These are the activations of a small neural network, seen along a few directions. Each row is one input.
In each table, some parts of the input vary, and every possible input appears once, in random order.
Descriptions start from the smaller parts, as in this example, which fits no table here: one of 6 places along a line, together with either a single point or one of 11 places around a ring or (one of 2 separate values, together with one of 8 places around a ring).
Shared parts are said once, and a part with two or three values counts as separate values.

Other details of the inputs shift rows strongly along two fixed directions, in all tables alike. That doesn't count.

A family of inputs:
x1: [   4   21  -27  -26   56   -8   24   -2  -24   57   28 -121  -64  -63
  -21]
x2: [   5   38    9   44   84  -32   36   30   12   67   11 -101  -24  -30
    0]
x3: [ 27  38   0  12  21 -44  47  44 -17  87  17 -94 -49  -4 -25]
x4: [ 62 -30  36   8 -20   1 -85 -67 -32 -15 -47  18   2  25  60]
x5: [-76   8  26 -25  20  -1  26  28  58 -30  22  75  48  -2 -16]
x6: [ 21  17 -32  -4  28 -18  72  20 -49  60  24 -95 -80 -14 -40]
x7: [ -17   14  -20   17   84  -11   56   -1  -28   57   18 -108  -48  -52
   -8]
x8: [-38   5   5 -47 -39  -6  38  63  32 -29  31  76  31  38 -45]
x9: [-43  31  20 -52 -35  21  -6  25  55 -31  15  71  28 -40 -22]
x10: [-55  24   8 -28 -76  11  20  34  27  -9  21  74  32  -8 -34]
x11: [-28  25   5 -46 -23  25  -3  45  60 -47  22  66  38 -16 -29]
x12: [-42  24  16 -40 -66   7  34  39  22 -11  11  91  21  -5 -37]
x13: [   4   24  -31   34   86    5   59   12  -24   33    8 -102  -57  -40
  -24]
x14: [  11   26  -21   26  -17    5   99   47  -58   20   16 -114 -102   -9
   11]
x15: [-27  21   5 -31 -64  13  39  62  26 -31  15  83  28   9 -40]
x16: [  3 -66   7  56  -4  29 -16 -68 -64 -74 -30 -16 -19  57  93]
x17: [  36   51   -4    7   49  -20    6   24   14   68   15 -107  -36  -51
  -15]
x18: [ 51  51   5  13  15 -31  59  45 -27  86  -5 -67 -61 -21 -26]
x19: [ 53 -50   3  15 -22  -3 -97 -73 -18  -9 -40   8   8  20  58]
x20: [-31  24  13 -26 -72  15  44  66  26 -31  13  82  22   5 -28]
x21: [ 38  45  -7  19  15 -35  48  38 -17  88  11 -88 -44 -15 -29]
x22: [ 16  27 -16  48  75 -29  46  27  23  70   1 -91 -31 -47   3]
x23: [-44  29  16 -56 -26  19  -7  24  56 -27  19  73  31 -31 -26]
x24: [ 79 -44  10   4  12  -4 -84 -51 -21 -30 -32  10  21  59  35]
x25: [ 32 -59   9  57   6  -6 -65 -73 -20 -10 -51  21  24  30  71]
x26: [ 30 -52 -29  42  25  24 -54 -77 -68 -61 -33  -8  18  44  26]
x27: [-77  23  17   1 -15  22  12  21  56 -29  14  67  55 -34  -7]
x28: [ 16  45   1  49  77 -23  38  24  12  68   5 -96 -20 -42  -4]
x29: [-44  21  13 -61 -14  12  -6  21  61 -29  26  70  38 -22 -31]
x30: [-31  29  17 -38 -41  29   2  50  58 -52  16  63  30 -27 -13]
x31: [  25   26  -14    1   55  -36   13   33   24   70   16 -108  -51  -44
   -5]
x32: [-60  33  19 -36 -52  28 -16  24  58 -30  23  53  35 -47  -7]
x33: [ 45  40  -1  45  87 -22  56  51  11  45  -2 -85 -25 -23  -9]
x34: [-54   7 -10 -28 -76   5  27  37  38  -6  16  78  23 -13 -27]
x35: [ 48 -58  23  39  47 -17 -54 -46 -24 -32 -36  16  34  80  51]
x36: [-28  19   1 -35 -55  11  37  59  27 -28  18  86  30  18 -43]
x37: [  36   58    0   12   37  -13    6   27    9   69    9 -104  -42  -60
   -9]
x38: [-85  11 -11 -43 -52  54  40  31  27 -88  43  17 -17 -27   7]
x39: [ 53 -49  29 -11  16 -20 -88 -66 -25 -11 -28  11  11  56  42]
x40: [-89  -9  -1 -13  11  -2  18  25  74 -25  28  63  49 -11  -7]
x41: [ 44 -53 -34  -2   3  25 -83 -85 -56 -54 -26 -21   1  43  11]
x42: [  51  -32   20   15  -20    3 -102  -74  -28  -10  -35    2   18   23
   51]
x43: [ 36  55   8  33 -13 -23  50  44 -25  83  -1 -86 -57 -35  -7]
x44: [ 27  22 -42   1  23  -7  69  25 -53  52  13 -96 -79 -16 -49]
x45: [-107  -10  -18  -27   17   28   33    0   28  -36   44   41   29  -27
  -32]
x46: [ 52 -65  -8  19 -34 -27 -54 -62 -41  14 -34  23   9  71  35]
x47: [  -2   19  -21   28   91   -6   63    6  -20   41   18 -100  -59  -38
  -16]
x48: [ 44 -43  31  41  26  -7 -58 -71 -33 -11 -52  34  24  46  57]
x49: [-49  18  11  -6   5  22  30  46  58 -48  12  77  53  -7 -16]
x50: [-56  22   4 -32 -67  10  19  33  29  -4  25  76  34   0 -38]
x51: [-55   5 -14 -32 -67   4  26  36  40  -2  20  80  25  -5 -31]
x52: [ 29  44  11  37  84 -28  53  30   8  65  -4 -79 -32 -37  -5]
x53: [-86 -10 -31 -62 -46  15  45  16   4 -18  51  45   6  -7 -57]
x54: [ 49 -48  11  20 -31   0 -93 -70 -18 -10 -42   7   3  18  71]
x55: [-52  23  24   3 -13  25  37  53  57 -51   7  74  45 -19   0]
x56: [  38  -48   19    0    7  -15 -103  -72  -22   -8  -19   -7   22   51
   43]
x57: [-78   3  -4  -2  -7  14  17  21  68 -23  13  73  47 -30  -4]
x58: [ 46  48   9  54  66 -13  56  54   6  41 -12 -82 -33 -38   3]
x59: [-58  19 -50 -44 -56  34  47  41  -7 -52  37  43  14  -8 -76]
x60: [-46  27  24 -35 -74   9  39  43  22 -12  10  89  16  -8 -25]
x61: [-88 -10 -26 -72 -46  12  49  14  -2 -12  47  47   8 -12 -51]
x62: [  18   26  -28  -15   63   -3   31    4  -18   41   28 -114  -73  -50
  -29]
x63: [ 45 -41  35  45  16  -5 -57 -70 -35 -14 -56  32  22  38  61]
x64: [ 30 -42  22  53  17  -2 -72 -76 -29  -8 -42  17  36  42  60]
x65: [ 42 -72  -1  12 -28 -36 -55 -56 -42  13 -28  18   4  83  39]
x66: [ 28 -57  17  62  -3  -4 -61 -70 -20 -12 -53  20  19  28  84]
x67: [ 67  56   2  14  39  -9  24  54   8  42  -2 -94 -48 -48 -10]
x68: [ 68 -52  17  -2  19 -14 -84 -45 -22 -31 -27   5  17  71  38]
x69: [  24   31  -38   -9   58    8   29   10  -22   33   17 -116  -73  -52
  -39]
x70: [ 51 -52  -1  11 -13  -4 -97 -74 -16  -4 -36   9  10  28  54]
x71: [ 51 -46 -35   2  -3  27 -88 -81 -65 -62 -24 -19   4  34  13]
x72: [ 28 -39  35  62  -2   2 -67 -72 -31 -13 -48  16  28  33  77]
x73: [-85  10 -37 -16  11  44  40  20  31 -66  29  36  34 -20 -50]
x74: [-43  16  10 -48 -47  -3  37  37  30  -8  22  87  29  12 -45]
x75: [-28  12  -2 -40 -45   4  39  57  32 -28  25  82  36  27 -49]
x76: [ 50 -55   7  33 -62 -15 -53 -56 -49   9 -46  26  -4  52  56]
x77: [  21  -71  -16  -16   10    9  -87 -103  -54  -24   -9  -18   -4   33
   27]
x78: [ 46 -59 -39   7 -30  11 -39 -67 -86 -33 -29  -3  -6  77  -2]
x79: [-67  26  34  -6 -15  19  31  30  52 -32   4  82  38 -33   2]
x80: [ 54 -54  25   0 -18 -34 -47 -53 -57   9 -32  30   2  91  29]
x81: [  37   34  -21    7   48  -26   14   27   25   71   10 -103  -47  -55
   -8]
Each input here is: one of 3 separate values, together with either a single point or one of 6 places along a line or (one of 4 places along a line, together with one of 5 places along a line).
The inputs of x7 and x1 match in every part but the choice among 3 separate values. If x13 is changed in the same way as x7 into x1, which row does it become? -> x69
The inputs of x20 and x30 match in every part but the choice among 3 separate values. If x76 is changed in the same way as x20 into x30, which row does it become? -> x54
The inputs of x9 and x12 match in every part but the choice among 3 separate values. If x29 is changed in the same way as x9 into x12, which row does it become? -> x74
Change only the choice among 3 separate values in x37. List by row number the other rows that result. -> x50, x64
Change only the place on the line of 6 in x44. List by row number the other rows that result. -> x6, x53, x59, x61, x78

A family of inputs:
x82: [-40 -41   1 -21 -21  19 -26 -29   3 -69   3  87  51  41   1]
x83: [-34  57 -18 -45 -13   4  61  78  47  18  44 -17 -21 -55 -58]
x84: [ 58   6  15  38  31 -10 -35 -21 -13  27 -29 -47 -13  -9  30]
x85: [-19 -36   7 -34 -49  10 -27 -18   2 -52   0  99  43  49  -5]
x86: [-37 -32  19 -20 -23  12 -59 -32  44 -50  -2  86  61  14  27]
x87: [-40 -34   1 -26 -35  31 -41 -33   5 -76   2  79  42  23   8]
x88: [-40  66  -4 -18  17   3  47  74  75  22  33 -14   6 -76 -43]
x89: [ 63  -9  -3   5  16 -20 -16 -16 -39  32 -17 -48 -32  24   4]
x90: [ 53  -9  -7  11   3 -17 -25 -23 -38  32 -11 -58 -30  15  13]
x91: [-38 -27  28 -14 -26  18 -55 -30  37 -54  -7  90  55  11  31]
x92: [ 58   6  16  46  30 -11 -22 -17 -17  26 -34 -43 -10  -3  36]
x93: [-32 -35   5 -39 -48  10 -40 -28   3 -45   5  89  47  45  -7]
x94: [ 41 -18  -6  41  23  -8   1 -20 -42  19 -19 -51 -28  20  24]
x95: [ 42 -17  -8  19  36 -11 -15 -30 -39  26 -13 -55 -25  16  11]
x96: [ 52  -4   4  24  -2 -13  -8 -19 -47  28 -20 -50 -31  17  22]
x97: [-26 -25  18 -18 -17  12 -55 -27  34 -46  -9  96  69  25   7]
x98: [-47  55  -7 -29  -3  -5  80  78  36  26  44  -8 -12 -41 -59]
x99: [-27 -24  19   4 -30  15 -39 -15  31 -53 -14 100  66  29  21]
x100: [-57  56 -13 -19  10  17  80  72  38  -4  37 -20 -15 -61 -43]
x101: [-33 -35   7 -18 -61  13 -24 -17   1 -52  -1  92  45  49   6]
x102: [ 43 -11  -3  32  20  -1  -4 -26 -44  17 -20 -54 -30   8  27]
x103: [-38 -37  -8 -32 -45  21 -43 -39  11 -56   4  82  43  28   2]
x104: [ 43 -18  -5  30  35 -12  -2 -26 -43  24 -14 -49 -24  20  15]
x105: [ 44  -8  19  30  52 -25 -30 -25  -6  36 -23 -47 -10   4  34]
x106: [-54  56 -12 -22 -13   7  80  72  35  21  34 -10 -18 -63 -45]
x107: [ 43 -11  -5  25  21   0 -18 -30 -41  17 -15 -57 -33   3  21]
x108: [ 47 -16 -13  15   8 -17 -22 -28 -38  34 -15 -55 -30   5  15]
x109: [ 44  -7  -5  24  14  -6 -17 -32 -40  22 -18 -54 -36   4  19]
x110: [ 46 -17  -4  26  18 -23  -3 -23 -46  37 -19 -43 -26  19  12]
x111: [-37  56 -10 -24 -14   2  84  90  40  16  35  -6 -21 -41 -52]
x112: [ 45  -2  23  43  36 -15 -19 -21 -11  27 -30 -46 -15  -4  50]
x113: [ 46 -10  -4  21   5 -11 -19 -27 -44  30 -19 -51 -35   2  19]
x114: [-56  59 -12 -18  -3  12  82  67  39  12  35 -13 -18 -60 -45]
x115: [-58  51 -18 -32  26   7  69  68  43   5  44 -21 -10 -54 -58]
x116: [-41 -38  -2 -32 -34  16 -37 -38   7 -52   2  89  47  38  -5]
x117: [-42 -41   0 -10 -33  24 -22 -23   4 -74  -3  85  47  41  10]
x118: [ 44 -15 -15  18  31  -7 -23 -29 -34   9 -12 -65 -27   6  18]
x119: [-54  58  12 -10  34  -8  68  75  71  26  35  -4   5 -61 -31]
x120: [ 44  -7  19  51  40 -22 -14 -14  -9  30 -28 -43 -13   9  48]
x121: [ 45 -16  -7  15  20 -21 -16 -27 -42  39 -18 -49 -27  15   8]
x122: [-55  52 -14 -21  11   1  84  68  40  20  41  -8 -12 -48 -57]
x123: [ 44 -17  -5  37   7 -18   0 -17 -44  32 -24 -45 -30  19  21]
x124: [-56  50 -24 -32   8  13  64  65  47  12  48 -24 -14 -64 -52]
x125: [ 52  -4   2  17   0 -12 -21 -22 -44  28 -15 -54 -35  11  17]
x126: [-19 -29   7 -39 -63  22 -43 -22   4 -59  -1  90  34  32   1]
x127: [-41  66   5  -7  28  -3  66  79  66  25  31   0  10 -61 -45]
x128: [ 64  -4   2  19  -1 -11  -7 -13 -45  22 -24 -46 -36  17  20]
x129: [-41 -38   0 -10 -46  19 -21 -27   5 -58  -4  92  44  42   8]
What is each input in this table made of? -> one of 6 places around a ring, together with either one of 2 separate values or one of 6 places along a line
The inputs of x87 and x82 match in every part but the place on the ring of 6. If x126 is changed in the same way as x87 into x82, which row does it become? -> x85
The inputs of x112 and x120 match in every part but the place on the ring of 6. If x106 is changed in the same way as x112 into x120, which row does it become? -> x123
Change only the place on the line of 6 in x123. List by row number the other rows that result. -> x94, x101, x111, x117, x129
Change only the choice among 2 separate values in x92. List by row number the other rows that result. -> x112
A walk changes only the place on the ring of 6. It starts at x94 and steps to x104. List the rest of the walk in order. -> x95, x124, x107, x102

A family of inputs:
x130: [ 44   5   3   6  35  -3 -51 -30  -8  17 -12 -71 -25 -26  28]
x131: [ 54 -22  13  47   2  14 -55 -46 -31 -24 -45  -4   7  15  51]
x132: [-65   4   6 -28 -31  -6  14  18  46   4  19  85  49  -7 -25]
x133: [  5  48  13   0 -24  -7  35  59  31  17   2  20   9 -20 -28]
x134: [ 35 -47   3  19 -28  -4 -19 -47 -67 -16 -26  -8 -25  54  42]
x135: [ -3  36   7 -44  -8 -12  -2  39  47  30  26   5  -2 -30 -34]
x136: [ 18  -3 -15  -1 -40  20   3  -5 -35 -22 -10  12  -7  20  -7]
x137: [-91   2  -4 -14 -10  22   6  -1  54 -31  20  62  43 -35  -9]
x138: [  1 -10   8  -6  30 -16   3   9  13  -1   0  31  29  31 -15]
x139: [ 21  -7 -24 -37 -16   2 -21 -15 -21   5  12 -37 -28  -4 -16]
x140: [-42  21  -6   0  58  12  35  26  40 -21  22  -8  12 -29 -19]
x141: [-10  16 -29   7  15  -8  50  11 -27  52  19 -70 -43 -28 -29]
x142: [  5  15 -31   3  53  -8  54  28 -23  20  22 -72 -38  -5 -39]
x143: [ 33  -4  18  49  26  -4  -2 -14 -19  13 -23 -54 -30  -7  55]
x144: [ -3 -52  38  -1 -62  -4 -50 -33  -1 -41 -26 109  51  73  46]
What is each input in this table made of? -> one of 3 separate values, together with either a single point or one of 4 places along a line
The inputs of x142 and x140 match in every part but the choice among 3 separate values. If x139 is changed in the same way as x142 into x140, which row does it become? -> x130
List by row number the other rows that have the choice among 3 separate values in common with x138. -> x132, x133, x135, x144
